cols: N Q M F E J
[152 133 110 151 146  98] : Domuv
[174 166  92 184 177  79] : Barem
[155 177  82 184 190  94] : bano
[147 130 118 146 148 107] : bafol
[147 130 118 146 138 107] : puzis
[155 147 112 160 151 102] : tuzo
[166  90 115 150 142  97] : sizud
back: [160 112] : tuzo
col: [130 147] : Q
back: [ 82 177] : bano
col: [102  97] : J
col: [133 166 177] : Q
back: [ 92 166] : Barem

cols: H G K P C D X W U
[187 142 175 162 105  98 144 135 143] : Zugav
[135 103 107 122 141  99 170 151 135] : bano
[ 88  99 140 174 156  97 147 135 104] : sof
[155 144 134 120 108 112 119 122 127] : Barem
[109 106 187 141 175 162 105  98 144] : sigut
which: [187 142 175 162 105  98 144 135 143] : Zugav
back: [144  98 105 162 175 141 187] : sigut

cols: A T L Y V R
[116  89 119 147 115 144] : Domuv
[171 100 112  89 110 111] : bano
[140 127 122 151  99 157] : tane
[129 104 166 115 127 127] : pak
[ 89 116 171 109 141 126] : tuzo
[179 122 119 150 148 121] : bafol
[135  95 112 139 114 165] : puzis
[107 148 165 112 141 160] : Barem
[140 160 145  98 122 112] : sof
col: [115 110  99 127 141 148 114] : V
col: [122 166 171 119 112] : L
back: [160 141] : Barem
which: [ 89 116 171 109 141 126] : tuzo
col: [148 114] : V

cols: zor forur Vop ragef Geb vifaf Fak
[127 117 107 117 143  81 117] = puzis
[128 117 105 115 142  84 117] = bafol
[150 126 101  96 107 185 127] = tuzo
[122 117 115 126 148  72 118] = bano
[127 117 106 116 143  83 117] = pak
[143 129 120 114 111 183 131] = Barem
col: [150 122 127 143] : zor
col: [127 118 117] : Fak

cols: teti Paro Ziv ros nutu sovup nep semom
[139  97 141 174 163 131 115 118] : Barem
[145 106 141 174 163 118 124 118] : puzis
[123 161 114 103 110 125 141 130] : Domuv
[123 151 114 103 110 125 141 130] : sizud
[112 142 141 103  97 144 115 154] : tuzo
[134 106 169 160 137 144  98 154] : sigut
[123 133  72  89 137 105 158  94] : Zugav
[150 115 155 188 163 118 124 118] : pak
[123 151 100 103 110 112 149 118] : sof
[134 106  72 117 163 112 149  82] : bafol
[139 106  86 131 163 105 149  82] : bano
back: [142 112] : tuzo
back: [118 163 174] : puzis

cols: gudet kidoz Zesog rume vimif
[146  87 128 128 131]  bano
[ 77 114 116  91 133]  puzis
[122 125 106 122 118]  pak
[141 124 145 128 108]  tuzo
[165 125 122 106 133]  Domuv
[165 125 122 137 133]  tane
col: [146  77 122 141] : gudet
which: [165 125 122 106 133] : Domuv
col: [122 141 165] : gudet
back: [106 122 125] : Domuv
back: [133 106 122 125] : Domuv

cols: vaz feb Pigoz gid minif
[ 78  86 137 123 147] : sof
[132 124 111 128 137] : bafol
[146 134  95 122 141] : sigut
back: [123 137  86  78] : sof
col: [111  95] : Pigoz

cols: Tela Ridi vipe Vevef
[165  75 114 163] : Domuv
[118 176 111 123] : Barem
[166  77 113 164] : Zugav
[175 111 109 170] : sof
[110 178 115 116] : bafol
col: [165 118 166] : Tela
col: [163 123 164] : Vevef
col: [118 166] : Tela
back: [111 176] : Barem

cols: nubu Ruso zef lusad
[109 173 135 108] -> puzis
[132 108 115 131] -> sizud
[123 107 115 129] -> tuzo
[111 170 139 101] -> pak
[109 109 135 108] -> bano
col: [132 123] : nubu
which: [109 173 135 108] : puzis
col: [132 123 111] : nubu
col: [170 109] : Ruso

cols: damu fuzi tobo babez Zefuz sudaz
[111 115 167 115 114 115]  pak
[111 115  62 136 134 134]  Barem
[ 89 138 131 134 134 136]  puzis
which: [ 89 138 131 134 134 136] : puzis
col: [ 62 131] : tobo

cols: lib bap foli madip
[118 158 119 102] : sizud
[147 132 131 129] : Domuv
[135 141 133 135] : bano
[114 114 135 180] : Barem
back: [180 135 114] : Barem
col: [147 135] : lib
col: [135 114] : lib
back: [133 141 135] : bano

cols: zefub vinep Sumev giv
[178 106 124 121] -> Zugav
[127 154 131 115] -> pak
[125 127 132 134] -> tane
[126 128 121 126] -> tuzo
[126 121 128 119] -> puzis
back: [131 154 127] : pak
back: [115 131 154] : pak
col: [178 127 125] : zefub
col: [115 134 126 119] : giv
back: [119 128 121] : puzis
which: [126 121 128 119] : puzis

cols: numog Simen baz lomig
[101 123 155 147] = pak
[166  74 166 132] = sigut
[131 166 132  74] = puzis
back: [166 131] : puzis
back: [ 74 132 166] : puzis

cols: lemo bitut deg sef zif bipok Ledem sagiv pof
[114  83  72  89 104 140  89 125  99] : pak
[114 118 169  89 160 122 156 125 113] : sof
[ 77 101 149  89 160 157 156 125 154] : puzis
back: [118 114] : sof
which: [ 77 101 149  89 160 157 156 125 154] : puzis
col: [140 122] : bipok
col: [160 160] : zif
col: [ 72 169] : deg

cols: madu fabe nital zerab Lun Ziriv
[108 132 169 184 187 121]  tane
[145 157 148 130 121 131]  sof
[145 157 184 169 191 123]  tuzo
[145 131 130 148 157 121]  Barem
back: [131 121 130 148 157] : sof
col: [131 123 121] : Ziriv
which: [108 132 169 184 187 121] : tane
back: [169 184 157 145] : tuzo
col: [123 121] : Ziriv
col: [130 169 148] : zerab

cols: kinil ribu Gul tar
[164  83 194 148] = Zugav
[143  81 193 159] = bafol
[164 186  83  72] = pak
[164  83 186 148] = bano
[182  76 134 157] = tane
[177  85 135  95] = tuzo
[150  67 143 162] = Domuv
[186 103 149 137] = sizud
back: [186  83 164] : bano
col: [83 76] : ribu
back: [137 149] : sizud
back: [186 164] : pak

cols: misun gaki Gana tude duba seb Lef fesa renuf zofa
[130 157 129 104 180 146  98 185 152  85] = Domuv
[121 133 130 150 137 130 149 116 129 180] = bafol
[125 133 130 158 131 107 180 143 101 189] = tane
[125 132 130 156 129 103 180 147  96 182] = sizud
[126 133 130 157 130 104 180 146  98 185] = Zugav
[126 132 130 156 129 103 180 147  96 182] = pak
[127 120 128 103 124 137  71  91 145  72] = sof
[125 133 130 158 131 106 180 145  99 187] = bano
[125 133 130 157 130 105 180 145  99 187] = Barem
[125 121 128 107 128 144  72  85 152  85] = sigut
[123 124 128 116 132 147  82  85 154 106] = tuzo
col: [116 143 147 146 147  91 145 145  85  85] : fesa
col: [187  85] : zofa
which: [125 133 130 157 130 105 180 145  99 187] : Barem
which: [125 133 130 158 131 106 180 145  99 187] : bano
back: [185  98 146 180 104 129 157 130] : Domuv
back: [180 106] : bano
back: [185  98 146 180 104 130 157 130] : Zugav

cols: riro Tas dit mev
[ 66 140 127 118] = sof
[138 127 118 134] = bano
[175  83 128 132] = pak
back: [140  66] : sof
back: [118 127 140] : sof

cols: giz gurul fize mek Kanu Pador
[113 115 142 141 110 154] -> puzis
[ 94 144 158  87 118 168] -> sof
[ 86 118  82 132 118 168] -> Barem
col: [154 168] : Pador
col: [141  87] : mek
which: [ 94 144 158  87 118 168] : sof
back: [118  87] : sof
col: [144 118] : gurul
col: [110 118] : Kanu

cols: butam poro Peb duv sulo Gazu dure fupiz Febof libu
[140 106  99  97 110  93 163 162 163 175] = sof
[141  95 113 106 108  97 163 138 145 180] = bafol
[116 101  98 109 128 105 166 147 136 151] = pak
[147 116 104 104 117  93 138 131 136 143] = puzis
[129  97 124 125 119  99 130 126 137 136] = Domuv
[140 106 114 128 122 102 131 108 129 137] = bano
[166 128 109 101 105  98 116 147 107 121] = tane
[155 116 115 129 130 110 123  85 117 114] = Barem
[119 130 129 113 133 101 117  73  98  92] = sizud
[136 128 128 122 127 115  97  71  86  94] = tuzo
back: [110  97  99] : sof
back: [123 110] : Barem
back: [147 166 105 128 109  98 101 116] : pak
col: [121 114] : libu
col: [129 107] : Febof

cols: Kes suz gutid ter zat beruk Vuzam kopil
[104 154 127 102 146  82  91 142] -> puzis
[121 146  98 136 130 128 145 134] -> sigut
[177 118 133 129 133 134 124 160] -> tane
[102  98 139 174 123 125 130 109] -> tuzo
[156 121 104 153 100 130 159 138] -> Zugav
[162 105 119 182 107 142 165 130] -> sof
[110 101 118 155 131 161 117 123] -> Barem
back: [130 165] : sof
col: [121 105] : suz
col: [138 130 123] : kopil
col: [109 138] : kopil
col: [130 133 123 100 107] : zat
col: [118  98 121 105] : suz

cols: bitu Katuz Dodu leter kifo Sepa
[ 77  97 110 106 119 113] = tuzo
[ 77  97 110  91 133 131] = sigut
[112 106  95  90 119 116] = Domuv
[101 132 127 154 118 126] = tane
[128  90 121 122 143  89] = Zugav
[101 132 127 154 158  96] = pak
[155 158 126 133  91  96] = puzis
[170 121 120 170 132  80] = sizud
which: [ 77  97 110  91 133 131] : sigut
col: [ 77 112 101] : bitu
back: [158 154 127 132 101] : pak
which: [ 77  97 110 106 119 113] : tuzo
back: [132 170 120] : sizud
col: [91 90] : leter
back: [158 154] : pak

cols: Kipa laf zutu feni kab tibut fefo losuz
[120 143 140 176 146 159 113 112]  tane
[131 120 120 101 122 101 140 145]  bafol
[130 126 128 123 123 134 127 131]  Domuv
[131 133 140 148 120 181 108 126]  pak
[122 173 141 142 122 101 140 135]  sof
[122 142 141 173 141 165 112 114]  bano
which: [122 142 141 173 141 165 112 114] : bano
col: [120 126 133 173 142] : laf

cols: Sede rukun bobav peta Rur paveg Keve borog
[ 94  80 131 145  82  95  98 127] : Zugav
[ 89 102  91  85 128 169  83 109] : tane
[150  78  92 113 158 115  85 133] : Barem
[150 130 128 164 129  86 166  99] : tuzo
[114  85  95 148 113 124 162 182] : sof
col: [ 80 102  78 130] : rukun
col: [ 94  89 150] : Sede

cols: kov roru Tolu fopu geku Vil buf
[111 119 155 163 178 172 104] -> bano
[147 128 140 121 118 126 124] -> Domuv
[122 118 149 159 169 147 107] -> sof
[126 103 124 137 135 143 147] -> Barem
[119 155 163 178 175 130 111] -> pak
[127 136 108 103 102 105 139] -> tuzo
back: [143 135 137 124 103] : Barem
back: [178 163 155 119 111] : bano
back: [102 103] : tuzo
col: [178 103] : fopu
back: [172 178 163 155 119] : bano

cols: Dal Pego kevot sobun Timo zuk Duded Mono Fisa
[110  77  90 117  99 130 114 145 104] -> bafol
[132 115 115 117  79 130 104 127 103] -> sof
[ 99 139 115  92 105 118 102 129 117] -> tuzo
[162 111 147  98 105 129 100 117 104] -> sizud
[133 130 119 117  96 146 108 163 144] -> Barem
[150 130  73 117 105 130 157 149 104] -> pak
[124 146 123 130 116 149 104 127 121] -> Domuv
[113 130 115 162 112 147  98 129 104] -> puzis
[142 127 114 117 125 125  95 141 104] -> bano
[150 132 115 117 105 130 117 119 141] -> sigut
back: [ 98 147 112 162] : puzis
col: [117  92  98 117 117] : sobun
col: [112 125 105] : Timo
back: [117 115 132] : sigut
back: [145 114 130] : bafol
back: [130 105 117 115 132] : sigut

cols: tis sapi Vamur Sud Pofe
[104 153 164 161 135] = tane
[101 108 181 140 165] = sizud
[ 77 143  81 137 126] = bafol
[ 68 141  77 135 135] = sigut
[ 69 151  72 143 118] = pak
[ 74 151  80 139 124] = bano
[ 93 109 175 152 164] = tuzo
[ 68 127  78 129 142] = sof
[149  80 139 121 109] = Zugav
col: [ 80 175] : Vamur
col: [181  81] : Vamur
col: [101  77  68  69  74] : tis
col: [ 81  77  72  80 175] : Vamur
back: [139  80 151] : bano
col: [165 126 135 118 124 164 142 109] : Pofe

cols: nusof Tib Ruk ligaz
[140 146 107 131] : tane
[151 178 102 142] : tuzo
[140 161 125 143] : sigut
[148 156 104 136] : Barem
[143 151 114 127] : pak
[144 148 106 112] : Domuv
[151 178 102 141] : Zugav
[154 183  93 156] : bafol
[140 146 107 148] : bano
[131 136 137 115] : sof
col: [142 143 136 127 112 141] : ligaz
which: [151 178 102 142] : tuzo
col: [148 115] : ligaz
col: [140 148 143 144 151 154 140 131] : nusof
col: [151 148] : Tib
col: [151 154 140] : nusof
back: [125 161] : sigut

cols: sive pemu favok Dak
[134 122 132 131] = Domuv
[197 139 107 100] = pak
[170 104  94  82] = tane
[106 126 136 139] = Zugav
[194 123 119  64] = puzis
[168 103  92  85] = tuzo
col: [122 139] : pemu
col: [131 100] : Dak

cols: Fifo getiz Dore Kimu Kapu Fekep garu nez Dupod rebi
[101 148 151 108 172 168 120  73 173 122]  bano
[123 172 114 133  91  82 175 154 119 171]  tane
[111 144 190  90 135 189 162 125  95 119]  sof
[172 108  73 101 120 168 151 173 148 100]  Barem
[155 101 176 157 147 118  87 139 141 120]  Domuv
back: [ 73 120 168 172 108 151] : bano
back: [148 173 151 168 120 101  73 108 172] : Barem
back: [173 151 168 120 101  73 108 172] : Barem
back: [ 73 120 168 172] : bano

cols: pinu nol peki rif
[ 83 141 117 140] : bafol
[155 140 138 156] : sizud
[135 148 132 191] : Barem
[ 83 117 118 190] : sigut
[135 148 132 123] : tuzo
[ 83 117 141  72] : sof
[163 113 118  99] : bano
which: [155 140 138 156] : sizud
col: [140 156 191] : rif
col: [117 148] : nol
col: [ 83 163] : pinu
back: [156 138 140] : sizud
back: [141 117  83] : sof
back: [ 99 118 113] : bano

cols: denag Dazi Deva Dup Ralif sapo
[150 148 125  97 110 133] : tane
[139 150 102  76 129  81] : sizud
[139 150 102 148 146 147] : pak
[139 150 102 139 147 132] : bafol
[110 101 142 145 103 165] : sof
col: [147 132 165] : sapo
back: [110  97 125 148 150] : tane
back: [147 146 148 102 150] : pak
col: [150 150 101] : Dazi
col: [148 139] : Dup
back: [125 148] : tane

cols: ved Mok mobi desif
[145 117 109 124]  Barem
[132 117 115  85]  Zugav
[ 71 121 126  81]  sof
[124 117 113 147]  tane
col: [115 126] : mobi
back: [117 132] : Zugav

